Each row below is a small network's average activation on inputs in which a field has the value named, seen along a few directions.
Values that are neighbours, or in one group, have similar rows; names and order tell nothing.
Random noise pushes rows far along 17 fixed directions. That doesn't count. These rows show it; they differ only by the noise:
[ 273 -431  298 -316   57 -156 -225 -110  206 -284  -20  115 -325 -107
  246   29   32 -292  -34  146  122  -44 -110   54  -75 -537    7  412]
[  72  601   -9   -2  129 -436  339   24  317  180 -110  493  122  287
  530 -307  -96 -243 -286  -61  -46 -123 -199 -215  699  -10   30 -307]
[-153 -150 -398 -258 -563   84   40  400    9  -59  180  -86   21  -65
   72  348  -65   14  370 -564  -46 -331 -154  182 -709   70  342  120]
[ 246 -285   64  308  -20 -328  147  307  -88   83  -42   93 -246  -33
 -401 -174  474 -358   44 -116  162 -664 -147  -61 -291 -211 -264 -116]
[  48 -147  -56  230  145 -117  316 -185   52  -97  119 -313  364 -393
 -351 -424  171 -108 -735 -315  161 -137  318  -75  264  -60 -307  -69]
[-142   23 -121   63   34  -58   42 -213 -329  152  466 -300 -382  -62
  140  169  187   19 -334 -493 -236 -196  133  309  198   70  132  146]
[-471   17   51    5  540  369  -43  428 -118  325 -460  341   -4  147
  166   -5 -701  364  -83  166   18 -172   98 -500 -653 -230 -128 -327]
[  77 -517 -384  174   77    0 -162  169   41 -194 -277   66  243  291
    0  321   71 -194  422  261  248  473   11  -29 -376  -25  665 -107]
[-351 -112 -451  267  -61  402  -14  -67 -372  -13  214 -168 -488  216
  -18  410 -168  341  284  -10   52  196  352 -150  -55  102  181  102]
[  60  125  -43  215    6 -259   76 -314  178  267   43  -90  580  -83
   12 -179   28  -94  210 -475  404  247  162    7  174   20 -264   56]
[  27  170  -92 -367 -174  -33 -206  -35  296 -544  103   94 -148   91
   34 -174 -216  -12  117  364 -277   91 -338  -41 -363   -3 -406  252]
[  93   42    3  -93  131    1 -453 -518  187  -89  234 -222  202  192
 -398  537 -220   66  456  -62 -130   31  -80  -61   30  325 -349  126]
[-106  420  130 -238  130  335   99  319 -248  830    9 -113 -193   28
  622   19 -135  235  453  -75  -86  411  110   60  686  162  329  -57]
[ 141  196 -593  259    8  148  492  239  -95 -293 -172  329  188   42
 -170  -23 -201 -343 -106 -619 -130 -552 -664 -591 -655   98 -235  152]
[ 238 -500   99 -273    1 -190   29  -64  732 -682  -88   41 -176    4
  -26    9 -622 -275 -391  688  237  106 -273 -312  -79 -401 -356   72]
[ 244  -55 -187 -123   59  222 -311  -64  304 -105  151  285  308  303
   19 -124  180  233 -114  423 -354   36  292 -237   91  178  277 -345]
[-181  162   35  313  491  102  542  468 -347   90 -471  293   -9 -227
 -260 -362   53 -138 -350  -44  362 -592   54 -444  -84 -174   48 -205]
[ -36 -143   62  278  185  215  356   -2 -102  322 -275  147 -118   88
  104  535 -602  -30 -280 -510   15 -291 -234 -581   66 -176  -11 -158]
[ -56 -188  607   80 -169  179   50  107  -20 -229 -927  590  256  -69
 -101 -106  249  178 -244  308   19   39  399 -541  383 -536  462 -426]


Nur, 10 values:
l4: [ -28 -432  -11    4  300  125 -311  234 -166  102 -477 -184  -97   96
   92  225 -167  -48  541  243  183  569  150 -104  223 -300 -131  121]
l2: [  76 -198  199   24   39   17 -203   91 -101  238   51 -299   50 -236
 -376 -131  391   19  324   21  123  -34  254  236   -3    4 -215   20]
l8: [  58 -351 -744  128 -121    4  168  317  -91 -361  -32   32 -325  197
 -192  238 -158 -224  229 -322   68 -458  -78 -467  -44 -177 -467  246]
l3: [ 327  312  104   97  461  201  144  351   75  542   12  144  265  -66
 -147 -585  287   -2 -118  318   36 -367  172 -190  527  258 -188 -340]
l5: [   7  145 -244 -207  107  -24   21 -335   20  -91  308 -187   20   13
  139  279 -223   81 -307 -213  -95  -45  128   90  482  239    0  138]
l7: [  30  -77  558  -26   14  345 -134 -108  -13  155   23    5   85 -281
 -234 -271   61  412 -245  392  -14   26  210   -6 -306  -19  -64 -166]
l1: [  93 -381 -560 -473 -161  195 -609  616  162 -319  161 -106  -29  283
 -416  -66  453  124  173  436 -705 -515  434   75 -146  144  -67 -181]
l6: [  76  -18  -14   63 -456 -462   82   83 -110   66   36 -494  -56  -36
 -230  -74  658 -257  220 -204 -221  278  137  433  827  119  -31 -184]
l10: [-348 -335  180  408 -281 -192 -158  113 -496  201 -476  -60  -39  -12
  -92   57  429    9  101 -588 -116   55  266   92    0 -452 -192  -64]
l9: [ 172  135  296  209 -437 -277  -15   24   19  226  136  150 -499  250
   83 -114    9  -36  -85  121 -503 -174 -648  253 -400   15 -578  -62]
Nur is arranged as a star with 3 arms.
Name the neighbours of l5, in listed order.
Answer: l8
Name the neighbours of l2, in listed order.
Answer: l7, l10
Name the neighbours of l9, in listed order.
Answer: l3, l1

Nosi, 10 values:
m3: [   8  614  839   40  229 -103  -83 -722 -338  195 -334  513  849 -353
   -2 -189  432   93 -634 -906 -358 -519 -139  175 -319    2  149   32]
m10: [-210 -227  -61  132 -640 -263  459  443  -28 -717 -784  164  183 -231
 -329   42 -181 -300   15 -279  187   -1 -532 -324 -738 -409  -68  -78]
m4: [-636  324 -592  138  353 -349  164  106  -41   -7  149  224 -245  380
  234  328 -129 -129 -189 -327  158 -628  319   58  188   69  546 -252]
m6: [-532 -182 -384  316  238  150 -142 -130 -359 -505   10   92 -163  166
   60  228   48  102 -317  244   96  298  274  204 -726  -51  949   35]
m9: [ 517  -91 -243   30 -272 -507  -37  -32  556 -418 -278  377  106  596
    3  481  116 -543  221  231 -242  -64 -456 -312  944   74  131 -266]
m1: [  72 -134  -45 -907  215  362 -255  126  365 -429  271  104  -71 -260
  186  -95  -81  237 -120  450  211 -394  686 -123  379 -197  380  318]
m8: [  45 -265   57 -432 -621  328  -77  112  273 -317  272 -371  165 -622
 -495   37 -113   94  305 -341  297 -486   36   74 -398  -36 -507  545]
m5: [-237  725   50  -42  234  130  294 -226 -350  -58 -165  274 -454    2
  460   92 -694  -87  321 -177  178  120 -776 -137 -333   -4 -413  828]
m2: [ 551 -412 -319  163  362  510  282  222   67   23   31 -104 -117  197
 -112  139 -332 -188 -516  381 -472  127 -456 -517  -40  209  120 -226]
m7: [ 420  282   85 -422 -356   79 -586  163  450  -59   98  725  269  601
  181   22  129  313  473  694 -731  -70 -494  -18 -747  454  291 -576]
Nosi is arranged as a star with 3 arms.
Fewest steps between m6 and m8?
Answer: 6
Name the neighbours of m3, in listed order.
Answer: m1, m5, m2
Name the neighbours of m10, in listed order.
Answer: m7
